Each row below holds a small network's activations on one input, seen along a few directions.
In each table, some parts of the input vary, and every possible input appears once, in random order.
A made-up example of a description, with smaller parts first: values(3) and (point or ring(11) or (line(6) and ring(8))).
Shared parts are said once, and a part with two or three values counts as separate values.
(in the rows, 128 means zero)

Other details of the inputs vary at random and push rows far along three fixed directions, the same in every table; ignore that.

Table:
R1: [122 140 104 172 111 131  97  75 157 132 114 102 145 175]
R2: [134 163 120 160 169 138 153 120 128  84  97 130  96  89]
R3: [ 98 154 106 142 127 130  84  88 158 140 129  95 155 162]
R4: [129 128 116 133 104 112 140 113 118 138 110 119 136 151]
R5: [102 152 118 137 115 133 106 110 141 139 142 107 146 156]
R6: [161  72  91 118 137 146  74 120 174 161 132 191 134 128]
R7: [ 99 146 120 120 112 123 120 117 137 138 131 113 145 154]
R8: [134 135 116 156 108 123 120 104 116 140 131 115 135 153]
R9: [137 128 115 143 112 116 134 106 130 140 116 104 137 167]
R10: [119 140 100 168 115 128  89  77 151 136 105 103 147 163]
R11: [121 166 132 113 183 128 182 139 138  88 115 119 102 103]
R12: [150 152 137 157 174 137 167 128 116  76 112 124 103  99]
R13: [138 126 118 141 109 115 138 115 116 141 123 112 133 159]
R14: [141 153 137 157 164 141 163 131 118  71 106 132 100  93]
R15: [121 128 126 164 103 132  96 113  96 125 124 115 147 133]
R16: [102 122 164 121  88 109 115 128 104 150 113 123 106  98]
R17: [120 125 150  97 107 122 150 167  82 134 147 116 140 131]
R18: [146  75 123  75 131 147 100 168 151 155 159 195 142 115]
R19: [121 134 141 108 113 121 140 147 103 138 145 108 145 146]
R20: [114 141 123 119 123 118 131 119 135 145 139  96 145 167]
R21: [117 107 179  96  82  99 163 158  82 157 126 126  98 101]
R22: [105 122 164 137  89 117 112 111 122 147 127 115 109 118]
R23: [124 116 144 124  82 122 149 160  61 122 121 145 129 112]
R24: [117 143 126 124 121 122 129 124 127 147 148  99 143 160]
R25: [199 101  98 163 223 172 102  98 217 111 150 160 105 123]
R26: [121 130 126 146  97 124 114 126  92 130 113 126 142 126]
R27: [158 145 141 169 180 145 160 126 117  75 123 108 105 109]
R28: [110 175 118 129 188 137 148 113 166  84 100 108 113 106]
R29: [172  64 103 104 133 137 106 136 159 165 142 194 131 132]
R30: [136 117 142 130  94 120 145 149  67 128 129 133 134 123]
R31: [104 132 144 108 100 130 131 154  91 126 142 125 142 125]
R32: [149  74 120  54 131 132 132 182 137 170 159 202 130 106]
R33: [169 101 113  89 220 153 147 142 209 112 139 167 108 105]
R34: [112 133 146  89 101 113 154 166  81 137 136 129 140 124]
R35: [ 99 132 142  98  99 122 130 165  77 130 130 130 144 107]
R36: [155  57 123 170 129 109  16  99 244 147 155 146 124 134]
R37: [125 141 110 171 105 133 101  91 131 135 129 113 137 159]
R38: [126 154 155 110 175 136 186 169 101  77 126 126 105  79]
R39: [113 174 123 132 184 139 157 113 170  81 108 108 110 117]
R40: [140  72 124  55 126 138 112 188 128 159 147 207 139  88]
R41: [111 175 125 128 181 139 154 134 139  87 112 120 105  88]
R42: [112 111 175 104  82 100 151 148  88 155 124 130 102  98]
R43: [107 146 115 129 127 121 115  97 157 141 133  92 153 171]
R44: [146 122 134 140 104 122 138 133  93 134 130 117 137 145]
R45: [123 137 110 159 104 127 109  93 133 133 118 116 137 161]
Description of these inputs: point or (line(4) and (point or (values(2) and line(5)))).
Change only the values(2) part in R6. List by row number the other rows that result. -> R3
Change only the line(4) part in R18. List by row number the other rows that result. -> R19, R34, R40
Change only the values(2) part in R28. List by row number the other rows that result. -> R10

Table:
R46: [126  82 160 146  22  97 116 158  33 145  95 167 113  86]
R47: [ 86 179 183 164  81  97 135 113  83 140 133  31 122 161]
R48: [125 123  97  82  60 111 177 172  48 150 121 155 163 159]
R49: [138 168 176 160 189 139 198 129 102  62 126  79  85  94]
R50: [152  76 123  86 146 118 114 134 207 161 136 173 121 125]
R51: [197 105 100 110 209 147 182 149 154 100 128 182 107 108]
R52: [148 122 118 112 209 175 124 164 143  89 133 174 123  75]
R53: [118 204 104 131 193 141 196 121 114  54  79 108 110 104]
R54: [119  86 135  92 146 139  67 151 186 150 160 171 127  91]
R55: [184  56 102 151 111 128  93 113 158 143  93 216  97  98]
R56: [ 83 134  99 132  95 103  65  79 182 173 132 100 161 182]
R57: [ 68 190 131  69  98  97 209 174  67 112  76 138 114  86]
R58: [141 161 118 191 176 138 153  61 168  99 128  61 120 173]
R59: [129 169 129 182 171 124 137  64 189 114 119  51 102 167]
R60: [ 73 135 149  65  57 115 124 176  63 158 134 149 151  98]
R61: [128 125 103 165  98 161  58 104 112 145 169  99 189 197]
R62: [189  77 125 118 153 160 103 153 137 144 172 167 146 125]
R63: [ 99 113 152 149  91 114  51  86 158 166 170  80 154 175]
Changing only one part turns R58 into R49. The same change can be made to R51. Which row results? -> R62
What is each input in this table made of? -> values(2) and (point or ring(8))
Change only the values(2) part in R52. List by row number the other rows that result. -> R53
Change only the values(2) part in R46. List by row number the other rows that result. -> R55

Table:
R64: [136 121 128 120 160 145 124 132 152 124 137 142 120 117]
R65: [121 104 128 107  97 126 104 136 126 164 146 137 149 149]
R66: [127  97 123 113  81 118 107 131 118 164 131 142 141 143]
R67: [128 101 123 114  89 112 105 134 128 164 134 140 145 150]
R68: [133  94 123 121  86 114 101 128 119 161 132 144 142 142]
R69: [139 121 129 126 154 138 122 135 147 121 139 143 116 112]
R70: [133  94 135 120  85 117 101 136 113 161 140 140 144 140]
R71: [146 113 128 126 147 133 129 132 145 123 119 147 116 110]
R72: [107 168 142 132 135 119 160 134 101  99 113  94 120 118]
R73: [142 117 128 124 145 137 131 132 140 125 121 152 112 106]
R74: [112 153 140 127 137 124 154 133 114 106 119 106 117 120]
R75: [122 146 140 139 122 114 158 127 106 105 106 116 107 112]
R76: [124 101 122 111  85 116 110 135 125 168 139 145 140 145]
R77: [106 171 142 135 138 120 160 134 100  99 113  94 119 116]
R78: [143 116 132 128 150 145 119 131 143 123 134 146 116 107]
R79: [141 117 128 126 154 136 122 138 148 121 138 142 121 111]
R80: [137 102 115 121  93 129 105 138 112 155 148 143 156 155]
R81: [ 90 154 143 114  70 104 144 141  66 144 122  96 143 143]
R82: [126  99 126 112  85 120 110 132 115 167 130 148 139 138]
R83: [117 152 150 139 124 120 160 134  95 103 114 113 106 105]
R84: [125  99 129 109  89 119 107 142 121 160 146 138 142 143]
R85: [111 163 133 120 135 115 168 133 115 105 108 106 122 121]
R86: [144 108 136 129 144 134 128 135 138 119 132 147 113 107]
R87: [154 115 120 135 152 151 127 136 130 114 131 150 127 116]
R88: [107 168 132 137 135 116 159 124 110 101 105  94 118 124]
R89: [134 119 116 108 156 135 135 132 158 123 130 146 122 121]
R90: [133 124 119 116 157 137 131 127 162 125 131 144 126 125]
R91: [118 148 147 135 129 125 154 136 105 107 114 112 114 111]
R92: [138 124 130 117 153 143 125 136 147 124 137 144 121 114]
R93: [112 163 140 137 124 116 165 130  93 103 100 107 107 107]
R94: [142 120 126 121 145 133 131 134 149 124 129 151 112 111]
R95: [125 106 131 113  89 121 102 137 120 164 147 139 144 145]
R96: [142 116 121 122 150 133 128 133 150 125 130 151 113 111]
R97: [145 112 128 134 147 135 126 123 146 122 125 152 110 110]
R98: [148 121 116 123 158 150 132 140 136 115 136 149 130 123]
R99: [158 112 114 143 146 142 129 126 135 115 125 156 121 119]
R100: [130  94 128 117  81 114 110 133 116 164 133 150 137 138]
R101: [138 123 119 120 156 139 125 128 152 126 128 146 118 117]
R102: [120 106 115  96  96 118 111 136 126 165 138 141 155 150]
R103: [104 172 142 122 137 124 165 133 105 103 119  99 121 117]
R104: [135 124 117 110 156 135 132 134 152 125 129 146 128 116]
R105: [ 97 176 113 217 108 127  65  40 148 131 124  35 162 199]
R106: [138 123 119 120 156 135 128 134 151 123 125 146 123 115]
R107: [ 95 148 140 109  78 104 140 135  85 144 128  96 154 152]
R108: [123 101 126 110  83 112 114 140 122 165 136 145 141 145]
R109: [137 124 123 116 151 137 132 133 149 127 126 148 118 115]
R110: [151  95 114 114  96 122 129 130 109 175 141 135 148 167]
R111: [ 99 173 110 204 115 129  63  41 163 136 131  38 167 210]
R112: [108 166 133 122 135 120 169 129 116 107 111 108 118 119]
R113: [142 111 132 126 149 140 125 135 143 120 131 142 115 110]
R114: [115 160 144 143 121 112 165 127  92 102 102 111 105 107]
R115: [112 153 134 122 131 117 165 136 112 108 108 113 112 117]
R116: [146 111 132 136 152 136 116 129 144 117 134 144 118 111]
R117: [139 117 133 124 150 137 128 139 151 120 138 144 117 114]
R118: [130  96 132 120  87 119 100 136 111 161 142 144 146 136]
R119: [121 104 122 103  89 118 113 138 123 167 134 144 146 147]
R120: [142 115 128 124 155 135 122 138 150 119 138 142 120 114]
R121: [134 128 116 116 160 139 126 123 158 126 132 141 125 123]
R122: [133 124 127 115 162 141 128 131 159 122 141 140 128 122]
R123: [145 125 114 117 161 150 134 137 140 114 139 147 136 127]
R124: [111 163 148 138 128 122 160 133  90 101 109 102 112 107]
R125: [111 159 145 136 130 120 158 134 107 105 120 105 112 116]
R126: [132 123 100 206 126 145  27  37 193 155 150  88 162 196]
R127: [147 124 105 116 158 145 138 134 144 117 130 153 133 128]
R128: [112 156 148 135 126 124 160 134  96 106 113 109 111 108]
R129: [145 113 131 128 155 140 119 133 143 118 130 142 120 109]
R130: [119 146 151 137 124 119 157 138  99 105 114 117 109 108]
R131: [132 124 126 112 160 144 130 133 155 125 141 142 126 118]
R132: [111 167 136 141 127 110 163 129 106  98 106  97 113 119]
R133: [ 94 148 135 115  69 103 145 133  80 149 116 105 139 147]
R134: [133 129 125 114 161 142 127 132 150 123 140 138 127 119]
R135: [135 126 119 112 157 139 132 128 156 126 132 147 123 117]
R136: [147 111 124 135 147 132 122 127 145 122 124 151 117 107]
R137: [141  97 121 131  86 129 103 133 101 155 142 147 153 150]
R138: [133 122 126 107 157 140 134 138 152 120 138 142 126 117]
R139: [103 137 145 126  70 105 131 133  75 144 120  99 143 144]
R140: [128 100 129 116  91 124  99 138 113 162 139 139 149 136]
R141: [142 116 121 125 150 132 129 131 157 119 128 145 112 116]
R142: [130  96 122 114  88 117 103 132 117 163 129 143 145 141]
R143: [126  98 126 116  84 120 106 130 120 165 132 144 143 144]
R144: [134 151  99 197 204 169  51  48 227 112 156  80 152 173]
R145: [166 111 124 126 163 144 147 134 134 129 142 137 122 133]
R146: [155 115 111 136 149 146 129 129 136 117 122 154 124 120]
R147: [106 135 140 131  63  95 137 129  77 143 112 106 137 142]
R148: [146 112 133 132 149 139 119 131 139 121 134 150 113 105]
R149: [134 123 124 110 159 138 129 137 149 122 139 139 130 119]
R150: [112 159 143 128 136 121 158 136 108 103 115 100 120 119]
R151: [112 195 111 229 173 140  87  39 186  88 122  37 135 174]
R152: [105 150 124 137  65 102 145 129  70 136 117 100 149 162]
R153: [146 114 137 130 146 140 122 132 138 121 134 152 112 105]
R154: [115 157 146 134 130 115 158 137 108 101 116 102 115 116]
R155: [118 169 122 143 134 126 167 127  99  96 105 104 125 131]
Changing only one part turns R129 into R142. The same change can be made to R138. Which row results? -> R89
What is each input in this table made of? -> values(2) and (point or (line(5) and (point or ring(8))))
Change only the values(2) part in R118. List by row number the other rows that result. -> R136
Change only the values(2) part in R102. List by row number the other rows that result. -> R149
